A small network was shown many inputs. Here are its activations along a few directions, one row for each input.
In each table, some parts of the input vary, and every possible input appears once, in random order.
Descriptions start from the smaller parts, as in this example, which fits no table here: line(6) and (point or ring(11) or (values(3) and ring(5))).
Shared parts are said once, and a part with two or three values counts as separate values.
In the rows, zero is written as 128.

Other details of the inputs vary at random and push rows far along two fixed directions, the same in every table; ignore that.

A family of inputs:
x1: [146 130 157 120  70 108 122 151 154 121 132  75 148 195 137 107 193]
x2: [113 140  99 128 170 130 122 156 138 131 133 136 147 116 145 124 118]
x3: [ 94 129 109 137 204 143 154 111 125 138 120 195 111  54 109 139  72]
x4: [150 148 190 132  52  89 133  90 141 113 137  84 134 170 120 128 197]
x5: [139 195 101  85 152 149  86 160 155 152 131 100 142 160 141 115 108]
x6: [149 177 100  69 153 165  83 158 156 146 136 116 122 158 135  92  97]
x7: [ 87 146 103 137 207 129 146 114 110 144 126 182 133  48 125 166  79]
x8: [ 85  79 113 184 147 123 181  89  68 136 117 189 106  63 110 192 100]
x9: [143 159  65  81 195 180  68 197 156 145 114 114 119 152 149  78  63]
x10: [100 110 132 153 193 119 171  77  96 133 120 193 129  51 117 176  84]
x11: [158 122 196 135  62  90 148  70 132 107 137 113 126 165 115 138 191]
x12: [140 205  37  72 121 183  48 225 158 169 138  81 117 213 148 101 114]
x13: [107 102 107 137 193 143 148 135 124 124 116 162 128  85 130 115  75]
x14: [126  87 195 173  81  66 167  83 113 104 135 112 151 118 126 139 183]
x15: [ 86  91 138 186 180  97 166  91  87 121 111 167 137  36 129 172 107]
x16: [ 86 116 105 148 180 125 152 151 132 138 122 165 139  86 134 145 115]
x17: [ 90 123  81 155 146 153 141 139 107 143 123 144 127  83 110 178  96]
x18: [ 96  78 173 199  56  81 187  62  66 119 125 133 115  87 110 189 172]
x19: [137 156 159 127  93 103 127 106 143 124 140 114 130 144 122 133 173]
x20: [145  80 190 153  84  90 151  67 102 100 117 130 127 101 127 130 144]
x21: [119 124  92 113 191 148 115 166 145 137 129 151 131 112 134  93  82]
x22: [103  89 130 161 181 116 155  88  95 121 112 192 126  31 128 148  80]
x23: [150 217  57  61 189 194  73 202 174 162 129 122 123 191 135  99  82]
x24: [127 154 121 110 155 158 136 135 136 136 122 144 108 120 113 116  95]
x25: [124 140  56 100 146 197  99 183 138 147 124 123 109 140 115 122  70]
x26: [159 131 168 126  63  93 102 120 130 110 139  73 139 170 147 118 198]
x27: [126 118 110 140 183 126 128 114 115 131 114 169 138  88 140 147  85]
x28: [162 109 173 105  50 120 120 145 159 111 131  75 125 210 134  80 182]
x29: [163 157 169  97  59 131 115 121 145 116 142  92 113 185 117  97 179]
x30: [149 115 148 121  25 127 116 121 113 124 139  87 100 183 123 116 178]
x31: [125 129 196 159  68  84 172  69 107 110 140 128 126 111 112 161 195]
x32: [ 99 136  37 112 184 200 108 178 126 152 125 159 109  94 113 139  53]
x33: [123  85 195 183  84  59 167  49  88 100 127 143 144  69 131 170 175]
x34: [123 174  66 109 201 151  83 175 145 152 113 135 147 115 152 119  66]
x35: [172 138 138  98  93 126  97 150 156 117 140  81 146 215 149  94 169]
x36: [178 138 151  84  60 129  85 154 163 110 146  62 135 221 147  64 182]
x37: [116 137  65 105 211 166 115 194 156 151 117 156 136 143 138 116  83]
x38: [174 165 137  86  70 115  72 175 175 125 152  52 152 228 151  76 189]
x39: [110 121 134 138 169 134 158 100 128 129 117 171 110  80 107 132  87]
x40: [139 165  63  80 194 178  60 198 157 146 121 121 122 147 151  80  73]
x41: [ 89  74 109 180 145 137 180  90  80 127 123 183 118  54  99 203 101]
x42: [145 100 157 135  29 123 134 109 105 120 130  91  97 172 118 124 165]
x43: [157  97 175 142  85  94 129  92 113 105 129 105 133 150 139 134 175]
x44: [114 110 150 134 156 125 159  85 107 124 121 163 117  74 114 140  91]
x45: [174 135 140  86  89 134  88 167 168 121 137  71 134 212 139  60 147]
x46: [134 108 156 151  22 109 137 101 108 112 146  89 127 146 113 168 200]
x47: [132 206  94  93 152 160  97 175 158 150 129 109 131 164 129 112 113]
x48: [135  73 183 165 103  80 167  81 112 105 134 137 143 121 124 140 166]
x49: [118  93 179 171  97  79 168  87 109 104 130 119 151 109 130 145 174]
x50: [ 83  90 101 146 204 143 164 143 123 135 114 193 122  61 122 130  82]
Description of these inputs: line(5) and (values(2) or line(8)).
The inputs of x1 and x16 match in every part but the line(5) part. If x5 is changed in the same way as x1 into x16, which row does it become? -> x7
The inputs of x10 and x6 match in every part but the line(5) part. If x11 is changed in the same way as x10 into x6, which row does it become? -> x3
Start at x24 and move only the line(8) part, one step at a time. The first step leads to x39. Which rows follow, in order? -> x44, x20, x9, x13, x45, x28
Start at x45 and move only the line(5) part, one step at a time. The first step leads to x21. Which rows follow, in order? -> x48, x14, x38

A family of inputs:
x51: [135  87 180 152  24  95 138 112 110 104 130  79 120 150 129 119 199]
x52: [103 131  89 135 149 149 132 176 134 143 125 131 123 137 128 129 125]
x53: [118 162  85 118 122 148 101 146 128 142 141 118 135 118 124 150 117]
x54: [127 167  97 123 154 146 123 136 129 150 122 133 130 145 125 160 106]
x55: [170 172 133 100  75 131  79 133 131 131 130  73 121 197 144 122 158]
x56: [133 123 139 131 128 110 119 122 121 128 120 126 125 126 144 109 124]
x57: [147 128 116 116 124 149 106 122 114 131 117 119 111 137 129 126  94]
x58: [128  99 152 156 118 117 164  80  95 123 116 155 113 115 115 170 132]
x59: [132 143 115 113 180 139 122 147 157 128 131 144 145 129 133 123 123]
x60: [132 156  98 120 158 150 120 137 124 146 119 140 118 148 129 152 108]
x61: [109 130 144 157 139  90 143 103 110 131 122 138 139  91 136 142 124]
x62: [140 117 120 107 161 143 125 145 146 128 127 138 132 146 132  96 102]
x63: [132 133 114 118 158 132 123 149 140 140 120 140 126 152 139 107 110]
x64: [134 105 115 121  95 149 114 121 115 123 137 123 115 117 117 131 117]
x65: [141 121 118 106 166 146 106 141 147 117 126 131 137 110 135  97  95]
x66: [115 107 164 158 140  87 153  88 104 114 127 149 137  77 136 141 142]
x67: [115 155  81 119 137 155 122 149 136 147 142 136 135 131 115 159 117]
x68: [124 153 121 128 148 115 130 140 142 144 127 129 142 149 135 127 126]
x69: [184 126 184  98  59 111 111 123 166 100 143  77 145 208 134  94 204]
x70: [126 161 116 115 171 129 105 143 152 129 132 123 158 105 136 125 114]
x71: [111 194 134  95 131 158 127 133 146 142 130 132  89 107 102  93 104]
x72: [146 111 132 108 152 143 126 136 156 115 130 135 138 138 125 103 116]
x73: [125 157 116 116 166 126 125 147 151 139 133 131 150 142 136 123 122]
x74: [135 135 124 114 153 126 108 140 134 127 125 128 134 123 146 102 114]
x75: [140 123 120 107 155 137 106 142 136 124 125 125 131 126 141  90  96]
x76: [111 187 134  94 139 162 145 137 156 146 131 144  88 127  92 100 110]
x77: [115 101 164 157 146  93 171  91 114 117 129 161 137  97 128 148 148]
x78: [136 148 100 117 147 150 102 134 115 140 114 130 114 128 136 137  92]
x79: [127 103 153 140 147 111 138 102 125 106 125 146 140  79 131 129 129]
x80: [145 128 105 111 142 160 120 134 126 138 117 133 111 157 122 131  92]
x81: [118  70 137 152 102 134 168  89 101 117 136 159 114  96  99 162 126]
x82: [ 93 105 126 165 119 115 147 131 102 125 122 131 122  88 128 144 139]
x83: [124 145  86 115 132 157 117 150 133 141 141 138 123 142 119 149 126]
x84: [123 145 108 123 170 128 125 149 138 145 122 145 129 144 141 119 113]
x85: [138 114 121 117 148 135 128 140 138 133 121 136 122 153 132  99 102]
x86: [137 145 129 115 154 124 106 136 146 119 131 123 145 116 141 116 132]
x87: [131 158 126 134 116 122 117 110 112 136 123 113 130 127 131 159 125]
x88: [118 121 147 152 137  94 138 105 108 127 121 140 129 100 141 132 131]
x89: [104  60 144 167 105 123 178 116 105 115 121 142 115 105 109 137 135]
x90: [125 135 112 128 102 135 113 124 115 130 141 124 122 116 125 151 139]
x91: [130 156 118 113 169 133 122 146 163 130 135 130 158 133 128 128 126]
x92: [121 162 113 118 168 121 109 145 140 138 130 125 150 114 144 120 110]
x93: [163 106 160 112  13 124  99 147 137 109 135  44 119 205 133  79 188]
x94: [121  78 167 160  59 106 165 115 113 111 128 112 120 145 118 134 185]
x95: [ 88 116 125 168 117 111 150 130 107 129 125 124 134  84 124 152 136]
x96: [116  87 136 153 101 127 163  93 103 120 137 158 117 101 106 170 144]
x97: [116  99 144 144 162 112 160 109 121 121 123 167 133 100 128 133 121]
x98: [181 129 164  97  52 112  86 133 145 115 132  62 125 209 147  67 163]
x99: [113  91 136 155  99 122 147  89  92 118 134 150 117  74 114 166 133]
x100: [106 115 139 158  91 112 158 134 124 128 133 111 135 136 118 148 168]
The inputs of x80 and x57 match in every part but one. If x77 is changed in the same way as x80 into x57, which row does it become? -> x66
The inputs of x62 and x75 match in every part but one. If x73 is changed in the same way as x62 into x75, which row does it become? -> x92
What do these inputs look like to the network? -> values(2) and (point or (line(4) and line(6)))
Which other rows does x54 become when the values(2) part takes its other values? List them by row number. -> x87

A family of inputs:
x101: [156  92 177 122  58 122 132  90 116 103 134 111 108 143 116 112 157]
x102: [ 79 145 145 158 151 117 189  92 116 137 131 179 116  62  95 172 128]
x103: [104  87 134 183 124  98 160  86  76 125 119 154 132  83 130 191 131]
x104: [157 158 129 109  95 135 102 114 120 135 129 107 115 170 129 136 132]
x105: [124 128  94 122 119 145  96 171 127 135 123  99 124 137 142 105 113]
x106: [136 107  93 114 126 151  99 169 135 128 128 112 128 146 140 104 116]
x107: [121  89 137 128 159 146 168 119 133 123 121 170 108 116 106 113 100]
x108: [112 148  75 132 160 145 112 154 126 146 130 132 142 114 133 162 110]
x109: [112 140 163 152  67  94 156 123 133 123 144 102 140 150 119 150 205]
x110: [200 169 207  82  79  86  87 108 173 103 139  65 152 207 154  67 193]
x111: [146 127 160 118  63 127 116 109 118 117 129  96 105 143 121 105 143]
x112: [109 113 142 156 210  83 143 114 128 119 120 163 169  66 154 129 109]
x113: [107 140 113 143 161 138 149  94 106 137 127 170 122  69 109 179  96]
x114: [129 149  23  73 221 205  84 250 186 161 119 132 130 186 144  67  59]
The inputs of x107 and x114 match in every part but one. If x111 is changed in the same way as x107 into x114, which row does it become? -> x105
What do these inputs look like to the network? -> values(2) and (point or line(6))
